Each row below is a small network's average activation on inputs in which a field has the value named, seen along a few directions.
Related values have similar rows: they may be neighbours, one step apart, or belong to one group.
Random noise pushes rows far along 4 fixed directions. That doesn't count. These rows show it; they differ only by the noise:
[ -87,  193,  175,  358,  195, -263, -169, -248, -185,   73,   27,  303,
   86,  114,  -57, -315,  162]
[-263, -123,   59,  148,  -34,  360,   54, -195,  230,  210, -445, -128,
   14, -180,   40, -199, -382]
[ 109,   62, -432,  -13, -295,  140,  253,   20,   12,  -17, -173,   55,
  145, -124,  222,    1,  -83]
[ -19,  410, -162,  435,  212, -559,  -78, -317, -301,  -65,  179,  595,
  193,  117,  -64, -260,  264]
[ 377,  158,  -43,   -1, -214, -159,  -18,  180, -349,  -72,  223,  144,
  123,  209,  235, -104,  486]
[ -70,  -38,  -26,  142,  -91,  135,   61,  -92,   22,  143, -226,   14,
   53,  -78,   47, -162, -151]


W, 20 values:
w8: [ 730,  -73, -308, -402, -176, -330,   85,  447, -409, -163,  269,  200,
  -27,  -31,   68,  456,  342]
w1: [ 203,    4,  174, -310, -312,  175,  -28,    0,    4,  -41,  228, -288,
  114,  153,  139,  145,   66]
w19: [-102, -195,  356,  -95,   95,  235,  -51,  -68,   80,   -3,  -51,   -6,
 -169,  277,   51,   30,   11]
w5: [ 248,  140, -103,  -62,   15, -500, -186,   44, -452,   35,  288,   72,
 -158,  202, -103,   24,  328]
w11: [ 546,  240, -654, -267,  -78,  -36,   67,  345,  304, -470,  300,   47,
   48,  -60,  544,  356,  353]
w20: [ -33, -203,   23,  -40,  163,  -20,   57,  175,  172,  132,   43,  -27,
 -188,  -22,    7,  147, -300]
w13: [  64,   -6, -312,   18, -270,  228,  156,   -4,  121,   -2, -206,   -7,
  130,   11,   79,   -8,   76]
w2: [ -43, -379,  385, -314,  -13,  479,  -15,  223,  198,   -4,   82, -514,
  -59, -172,   18,  214,  114]
w12: [ 363, -150, -276, -231,  -88, -320,  324,  363, -428,   89,   68,  187,
 -268,    2, -107,  531,   69]
w18: [ 393, -236,  -81, -296, -275,  -70,  154,  390, -268, -163,  376,  -80,
   60,  136,   94,   75,  351]
w16: [  25,  242, -364,  122, -192, -369,  -26,  166, -358, -176,  438,  245,
  268, -125,  -29,  140,  361]
w17: [ 222, -266, -158,  347,  -75, -752,  151,   83, -366,  136,  252,  500,
 -185,  103, -474,  -61,   77]
w4: [-152,  397, -369,  127,  280, -350,  -94,  -52,  170,  -45,   85,  317,
  192,  274, -185, -103,   76]
w6: [-178,  -32,  198, -140,   89,  -15,   28, -180,   56, -234,   55,   17,
  102,   63,    1,  -17,  -42]
w9: [  37,  204,  165,   92,  -41,  129,   -2, -173,  126,  -17, -182, -108,
  -15,  219,  -28, -141,  -38]
w3: [ 112, -180,   82,   54, -308,  105,  -33,   93, -162,   -8,   71, -230,
  129, -117,   55,   56,  -79]
w15: [-548,  231,   33,  239,  416, -357,  285, -209,  156,  -24,  -85,  210,
  -61, -234, -388,   61, -173]
w7: [ 110,   73, -245,   17,  -53,   22,  -42,  257,  -10,   31,   74,   38,
   68,   36,   26,  -57,  -53]
w14: [ -80,  377,   42,  -52,   85, -215, -104, -193, -143, -191,  386,    6,
   76,   15,  -24,   30,  146]
w10: [ 207,  168,   29,  -77,   41, -107, -280,   98, -363,  -36,  187,  114,
  -90,   31,   35, -137,  235]
Each value of W is a pair of two hidden parts, and every pair occurs once (5 first parts, 4 second parts).
Changing only the second part turns w9 into w19. w1 has the same second part as w9; what does that change turn w1 into?
> w6
Changing only the second part turns w17 into w13. w8 has the same second part as w17; what does that change turn w8 into?
> w10
Changing only the second part turns w5 into w12. w4 has the same second part as w5; what does that change turn w4 into?
> w20
Changing only the second part turns w2 into w16. w18 has the same second part as w2; what does that change turn w18 into?
> w3

F, 12 values:
f1: [ 504, -290,  330, -290, -781,  395,   68,  532, -437,   61,  -33, -474,
  -63,  273,  407,   25,  361]
f5: [-160,  261,  555,  -80,  558,  240, -448, -128,  423,  -22, -216, -196,
 -152,  306,  243, -246,  180]
f9: [  -8,  -88,  -31,  327,  329, -599,  -39,  -74, -205,  181,  227,  626,
  -80,  140, -356,  -91,  -90]
f6: [  26,  438, -304,  280, -152, -260, -102, -236, -183, -294,  239,  204,
  473,   66,  340, -231,  299]
f7: [ -29,   76,  714,  108,  274, -297, -224,  171, -232,  -69,  598, -104,
   29,   91, -207,   41,  526]
f3: [  14, -389,  348,  -33,   26, -108, -261,  425, -307,  376,  126, -141,
 -307,   50, -345,   12,   57]
f8: [ 349,   65,  204, -578, -230,  278,   79,  419,   11, -391,  257, -490,
  -23,  186,  312,  269,  387]
f11: [ 172,  136, -906,  263, -577, -376,  402,  -87, -295,   94,  152,  472,
  282,  -34, -252,    3, -252]
f2: [ 131, -390, -178, -113, -232,  437,  188,  214,  348,  132, -265, -223,
 -156, -249,   55,   18, -353]
f12: [ 237,  449,   94, -419,   73,  -47, -103,   29, -152, -542,  373,  -45,
   98,  167,  346,   63,  784]
f4: [ 395, -439,  190, -230, -216,   28,  -36,  369, -316,  375,   41, -229,
 -230,   19, -169,  229,  -72]
f10: [-181,  -93, -506,  139,  145,  -44,  306, -305,  204,   41, -400,  346,
   23, -242,  -63,  129, -350]
Each value of F is a pair of two hidden parts, and every pair occurs once (4 first parts, 3 second parts).
Changing only the second part turns f4 into f5. f12 has the same second part as f4; what does that change turn f12 into?
> f8
Changing only the second part turns f11 into f1. f9 has the same second part as f11; what does that change turn f9 into?
> f10

G, 10 values:
g9: [ -80, -110, -219,  255,   99, -248,    0,   39, -153,  217,  -71,  379,
  -67,  -70, -131,    5, -212]
g10: [ -47,  231,  280,  206,  116,  -95, -291, -191,  -30,   -8,  133,   37,
  183,  215,   43, -350,   51]
g6: [-247,   77, -178,  101,  338, -101,  -87,  -78,  174, -167,  -37,   -5,
 -103, -334, -319,   34, -349]
g3: [ 345,  -53,  -93, -337, -164,  102,  268,  213,   -7,  -53, -131, -155,
  -84,   50,  173,  216,   21]
g1: [ 407, -281, -255, -276, -217, -112,  386,  163, -100,  -84,  109,  237,
  -64,  122,   67,  183,  165]
g8: [-291,  263,  -14,   90,  113,  -63,  -12, -319, -100, -144,    4,  104,
  159, -203,   24,  -14,   76]
g5: [-499,  413, -331,  -69,  310,  166,  144, -257,  582, -203, -115,  -10,
  201, -224,  282,  200, -143]
g2: [ 419, -283,  -60,  -63, -297, -243, -169,  386, -515,  435,  143,   18,
 -274,  150, -389,  -10,   23]
g7: [  51,  319, -704,  458,    3, -449,  111, -322,  -18, -171,  174,  586,
  335,  -80,   21,  -51,   37]
g4: [-137,  -92,  180,  -62, -330,  350,  216,    2,  109,  -79, -134, -339,
   32,   27,   50,   50,  -21]
Each value of G is a pair of two hidden parts, and every pair occurs once (2 first parts, 5 second parts).
Changing only the second part turns g5 into g2. g6 has the same second part as g5; what does that change turn g6 into?
> g9
Changing only the second part turns g1 into g8. g3 has the same second part as g1; what does that change turn g3 into?
> g4

Y, 11 values:
y5: [  51,  234, -117,  130, -145, -178,  -57, -125, -204,  -85,  132,  180,
  124,  182,    7, -146,  206]
y4: [-405,  301,   81, -136,  400,  282, -107, -297,  407, -205, -293, -224,
  -40, -207,  124,   75, -233]
y8: [ 311,   35, -533,  -67, -320,   30,  116,  117,  -25,   81,  -79,   62,
   53,  -30,  124,   31,  -97]
y1: [ -84,  424, -345,  -40,  312,   47,  -41, -204,  427, -274, -170,  190,
  104,  108,  414,  -32,   15]
y3: [ 133,  -19, -265, -145, -130, -257,  155,  269, -248,   31,  334,   74,
   38, -131, -177,  251,  -81]
y2: [ 272, -201,  182,   24, -274,  -35,  -90,  332, -367,  236,   57,    9,
  -90,  216,   50, -103,  278]
y7: [ -53, -315,  139,   60, -304,  132,  149,  131,  -36,  184,  -30, -246,
   49,  -29, -146,  -10,  -56]
y9: [   8,  366, -351, -311,  272,  -18,  120, -208,  228, -446,   27,  161,
   41,  -54,  334,  306,  272]
y11: [-160,  109,   41,   73,   22,  226,  -72,  -76,  223, -279,   -8, -185,
  112,  -73,  201,   35,  167]
y10: [ -11,  180, -400, -109, -242,  277,  347,  -98,  177, -305, -209,  -74,
  269, -279,  381,   53, -149]
y6: [ 352,   79, -766, -273, -150, -182,  319,   50,   29, -317,  184,  335,
   34,  -34,   98,  251,   67]
The values of Y form a ring.
A walk along Y starts at y2 and steps to its neighbour y5. Put y4, y8, y7, y6 in the order it reaches them.
> y7, y4, y6, y8
Fewest steps between y9 and y11?
> 3

M, 11 values:
m4: [-224,  322, -413,   94,  248, -136,  125, -271,  252, -167,  -57,  124,
  113, -269,  -51,  172, -215]
m7: [ -76,  -60,  -76,   23, -308,  211,   57,  -84,   21,    2,  -32, -114,
   55,  -33,  -23,  -34,  -66]
m6: [ 153, -383,  254,  168, -206, -269,   97,  427, -340,  394,  234, -130,
  -29,    3, -438,   47, -225]
m8: [ 186, -231, -508,  467, -175, -489,  179,  103, -325,  323,   20,  495,
   22, -113, -338,  -16, -225]
m3: [ 177,  404, -134,  -73,   28,   58, -307,   58,    3, -348,   68,   42,
   49,  252,  477, -113,  672]
m9: [ -37, -230,  180,   45,  141, -156,   56,  -79,  -52,  314, -119,   57,
 -252,  -32, -475,  -26, -413]
m11: [  69,  286, -355,   29,  217, -429, -102, -166,  -95, -112,  194,  428,
   48,  176,  -71,  -39,  106]
m10: [ -34,   -5,  336,  190,   70, -124, -226,    7, -149,  -50,  265,   18,
  101,   79,  -84, -239,  128]
m5: [  56, -441,  351,    8, -401,  312,  178,   69, -133,  452, -323, -293,
  -40,  -48,  -80, -140, -280]
m1: [-103, -414,  838, -130,  239,   97, -108,  173,  -17,  243,   65, -173,
 -317,  171, -175,   38,   72]
m2: [-319,  158, -157, -120,  250,  122,   97, -219,  228, -224, -156,    6,
   11, -277,   94,  201, -156]
The values of M form a ring.
A walk along M starts at m10 and steps to its neighbour m7. Put m6, m3, m5, m2 in the order it reaches them.
> m5, m3, m2, m6
Name the neighbours of m9, in listed order.
> m11, m1

B, 12 values:
b9: [ 192,  131, -330,  -19,  352, -467,   48,   49,  -53,  -44,  258,  415,
 -124, -119, -196,  222,   47]
b10: [ -68,  -76,    9,  248,  190,    5, -234, -268,  101,  175, -324,  200,
  -88,   90,   16, -310, -140]
b2: [   5,  -17,  -83,  246,   61, -333,   80,  -13, -130,   53,  203,  214,
  117,  -98, -142,   45,   21]
b6: [ 168,  458, -201,   73,   29, -471, -114, -120, -359, -248,  390,  262,
  279,  114,   92,  -56,  470]
b12: [ -51,  256,  587,  -22,  127,  190, -429, -124,   68, -275,  136, -338,
   50,  295,  166, -248,  400]
b3: [-429,   45,  557,   56,  692, -108, -299, -295,  265,   24,  -25,   12,
 -160,  119, -197, -100, -165]
b7: [  14, -409, -122,  140, -351, -130,  333,  180, -312,  221,   70,  116,
   -5, -216, -375,   83, -308]
b4: [  80,   83,  -55, -197, -191,  362,   12,    3,   56,  -64, -260, -171,
   28,   76,  403,   98,   97]
b5: [-311,  115, -281,   69,  286, -279,  326, -230,   75,  -32, -165,  337,
 -173, -252, -383,  136, -310]
b11: [-559,   17,  360,  402,  257,   95, -297, -227,  131,  273, -228,  -67,
  -66, -138, -241, -310, -334]
b8: [  75, -171, -333,  248, -246, -167,  271,   -9,  -54,  326, -156,  224,
  -10,  -17, -289,  -69, -483]
b1: [-202, -100,  859,  168,  262,   67, -454, -168,  -17,   28,  212, -164,
   57,  282,  -50, -294,  417]
Each value of B is a pair of two hidden parts, and every pair occurs once (4 first parts, 3 second parts).
Changing only the second part turns b4 into b8. b7 has the same second part as b4; what does that change turn b7 into?
> b1
Changing only the second part turns b12 into b11. b3 has the same second part as b12; what does that change turn b3 into?
> b9
